A small network was shown many inputs. Here are its activations along a few directions, one row for each input.
Each table varies a few parts of the input and shows all the possible inputs, shuffled.
A made-up example of a description, with smaller parts first: one of 8 places around a ring, together with either a single point or one of 11 places around a ring or (one of 3 separate values, together with one of 6 places along a line).
Shared parts are said once, and a part with two or three values counts as separate values.
(in the rows, 100 means zero)

Other details of the inputs vary at random and push rows far along three fixed directions, the same in every table; ignore that.

Table:
r1: 51	124	98	85	98	94	104	107	94	95	96	102	83	108	102
r2: 12	141	97	77	113	82	104	103	90	103	87	111	73	101	90
r3: 138	75	61	121	97	90	122	61	143	126	99	107	106	77	107
r4: 127	86	101	104	78	121	90	107	94	89	115	91	107	107	120
r5: 101	113	115	99	108	99	93	93	91	96	106	97	93	101	90
r6: 13	135	73	73	87	85	96	104	111	111	89	107	62	97	110
r7: 114	100	69	119	56	106	107	108	124	103	106	104	100	87	132
r8: 143	112	133	124	134	89	100	62	120	119	105	106	106	74	74
r9: 109	101	131	99	154	91	78	36	138	139	103	103	91	66	91
r10: 134	65	14	124	15	110	126	127	119	93	108	103	95	103	143
r11: 30	120	137	61	122	106	97	148	42	66	89	101	108	137	76
r12: 150	65	129	91	112	119	115	149	45	55	101	93	147	145	63
r13: 61	116	151	65	141	102	85	122	63	84	96	99	101	125	67
r14: 155	72	98	109	87	116	92	120	70	85	99	82	111	122	93
r15: 115	114	121	116	141	84	106	41	145	138	97	111	104	60	90
r16: 146	84	110	118	139	89	95	52	118	128	89	96	99	83	84
r17: 154	55	105	97	74	137	89	154	46	60	101	78	135	152	101
r18: 152	75	124	103	120	105	118	119	66	77	102	96	129	123	56
r19: 110	79	24	121	12	120	91	109	129	107	119	101	80	82	177
r20: 53	123	123	84	116	87	106	119	83	89	94	103	103	110	83
r21: 137	107	133	120	139	81	92	56	120	120	110	101	104	70	79
r22: 120	87	60	119	41	108	97	116	119	95	115	96	100	89	146
r23: 160	78	142	109	162	97	88	61	96	112	89	90	120	97	65
r24: 8	143	56	91	66	80	128	115	125	110	81	117	72	93	120
r25: 54	118	100	83	97	100	101	111	93	91	95	99	91	109	105
r26: 10	137	98	76	115	83	106	104	93	104	86	113	75	101	96
r27: 110	98	85	112	108	92	80	48	154	139	106	104	76	58	124
r28: 131	78	111	100	66	126	92	149	67	66	119	88	130	124	115
Description of these inputs: one of 4 places along a line, together with either one of 2 separate values or one of 5 places along a line.
- Which other rows agree with r19 in the place on the line of 4? List them by row number. => r3, r4, r9, r15, r17, r28
- Start at r24 and move only the place on the line of 5, one step at a time. The first step leads to r20. Which rows follow, in order? => r1, r26, r13
- Which other rows does r14 become when the place on the line of 4 takes its other values? List them by row number. => r16, r17, r23

Table:
r29: 133	105	95	120	138	70	96	35	127	136	106	109	61	68	75
r30: 70	112	90	98	65	105	121	148	81	73	99	102	114	118	110
r31: 116	81	104	100	100	113	89	108	84	94	92	84	114	116	106
r32: 124	85	123	96	111	118	78	110	74	90	97	85	117	119	103
r33: 125	125	138	121	126	87	82	56	144	131	118	107	95	52	102
r34: 31	124	113	75	117	98	87	98	93	107	79	99	86	108	102
r35: 162	73	116	115	106	114	77	75	108	102	136	101	104	82	108
r36: 151	83	50	136	40	106	121	102	132	102	109	103	111	84	140
r37: 129	103	132	111	101	108	99	122	81	80	114	99	128	105	95
r38: 67	92	48	97	83	84	119	83	138	126	66	96	88	95	115
r39: 126	106	139	110	98	109	90	124	83	80	118	99	123	102	97
r40: 88	105	90	89	81	108	90	137	54	76	78	80	84	137	91
r41: 120	76	100	96	100	108	99	109	87	96	83	86	117	119	100
r42: 76	115	122	83	125	95	83	74	114	110	118	106	82	81	99
r43: 41	129	86	92	105	78	148	104	115	103	73	113	105	104	83
r44: 51	101	29	99	66	86	116	84	141	121	103	116	68	75	136
r45: 141	85	84	114	57	132	61	95	116	109	117	88	88	91	152
r46: 104	140	163	105	168	73	106	74	76	106	88	102	102	97	26
r47: 132	68	107	91	111	110	106	113	78	85	109	105	118	114	82
r48: 79	78	71	77	81	108	124	146	79	76	95	108	110	131	87
r49: 36	115	100	73	120	89	106	102	93	97	100	112	88	103	91
- The inputs of r37 and r49 match in every part but one. If r30 is changed in the same way as r37 into r49, which row does it become? => r44
- What is each input in this table made of? => one of 3 separate values, together with either a single point or one of 6 places along a line
- Which other rows does r36 become when the choice among 3 separate values takes its other values? List them by row number. => r41, r47
- Which other rows agree with r32 in the choice among 3 separate values? List them by row number. => r31, r34, r38, r40, r41, r45
